A =
[[118 124 115 138 146 146 114 136 133 133 144 121 135 133]
 [141 140 125 128 133 136 126 144 121 120 129 122 143 144]
 [122 123 133 120 116 120 135 120 125 132 118 135 120 123]
 [140 134 145 116 110 108 143 117 123 124 110 136 116 119]
 [145 141 129 124 119 118 137 139 115 122 120 130 139 138]
 [117 120 135 121 122 124 127 115 132 132 118 136 117 122]
 [111 113 137 132 134 124 119 112 134 142 135 131 111 111]
 [136 127 142 117 119 111 136 116 120 137 126 133 114 120]
 [136 131 122 118 121 143 129 149 119 112 120 128 149 149]]
Indices start at 1.
row 1 col 1: 118
row 3 col 14: 123
row 5 col 3: 129
row 2 col 2: 140
row 7 col 7: 119
row 8 col 11: 126
row 7 col 6: 124
row 5 col 5: 119
row 5 col 6: 118
row 5 col 11: 120
row 1 col 5: 146
row 8 col 10: 137
row 3 col 8: 120
row 2 col 8: 144
row 2 col 1: 141
row 6 col 6: 124
row 5 col 10: 122
row 6 col 9: 132
row 4 col 5: 110
row 4 col 11: 110
row 7 col 11: 135
row 8 col 5: 119
row 1 col 7: 114
row 3 col 4: 120
row 2 col 5: 133
row 4 col 3: 145
row 6 col 14: 122
row 7 col 1: 111
row 9 col 4: 118
row 7 col 5: 134
row 8 col 13: 114
row 1 col 4: 138
row 7 col 14: 111
row 9 col 8: 149
row 1 col 8: 136

data =
[[123 114 111 119 130]
 [122 138 126 104 115]
 [141 140 114 124 117]
 [138 119 135 118 145]
 [130 134 122 149 144]
 [149 143 116 119 125]
 [139 134 143 131 139]
 [120 121 125 117 104]
 [119 112 134 112 140]
 [127 136 113 105 124]
 [141 120 130 137 108]
 [124 138 113 137 135]
 [118 145 128 122 147]]
Indices start at 1.
row 1 col 1 => 123
row 11 col 3 => 130
row 11 col 2 => 120
row 12 col 3 => 113
row 10 col 2 => 136
row 2 col 5 => 115
row 13 col 1 => 118
row 3 col 2 => 140
row 13 col 2 => 145
row 1 col 2 => 114
row 1 col 4 => 119
row 6 col 3 => 116
row 9 col 4 => 112
row 6 col 4 => 119
row 3 col 1 => 141
row 5 col 4 => 149
row 2 col 4 => 104
row 10 col 4 => 105
row 12 col 5 => 135
row 11 col 4 => 137
row 12 col 4 => 137
row 3 col 3 => 114

m =
[[136 128 129 132 132 139 132 124 134 125 124 138 130 132 133]
 [116 138 129 123 120 102 125 141 113 134 140 110 129 129 119]
 [127 123 122 128 136 141 126 124 136 121 122 132 125 126 134]
 [126 125 124 131 132 138 125 123 132 128 126 133 129 132 137]
 [130 120 129 128 138 139 131 127 139 125 120 135 128 130 127]]
Indices start at 1.
(1, 1): 136
(5, 10): 125
(3, 6): 141
(3, 15): 134
(5, 7): 131
(4, 11): 126
(1, 8): 124
(1, 12): 138
(2, 8): 141
(5, 1): 130
(1, 14): 132
(3, 2): 123
(3, 8): 124
(4, 5): 132
(2, 5): 120
(4, 12): 133
(2, 2): 138
(2, 9): 113
(4, 9): 132
(2, 4): 123
(3, 11): 122
(4, 14): 132

W =
[[120 106 114 144 134 150 130]
 [120 146 142 117 126 138 140]]
Indices start at 1.
row 1 col 1 = 120
row 2 col 5 = 126
row 2 col 7 = 140
row 2 col 2 = 146
row 2 col 6 = 138
row 1 col 4 = 144
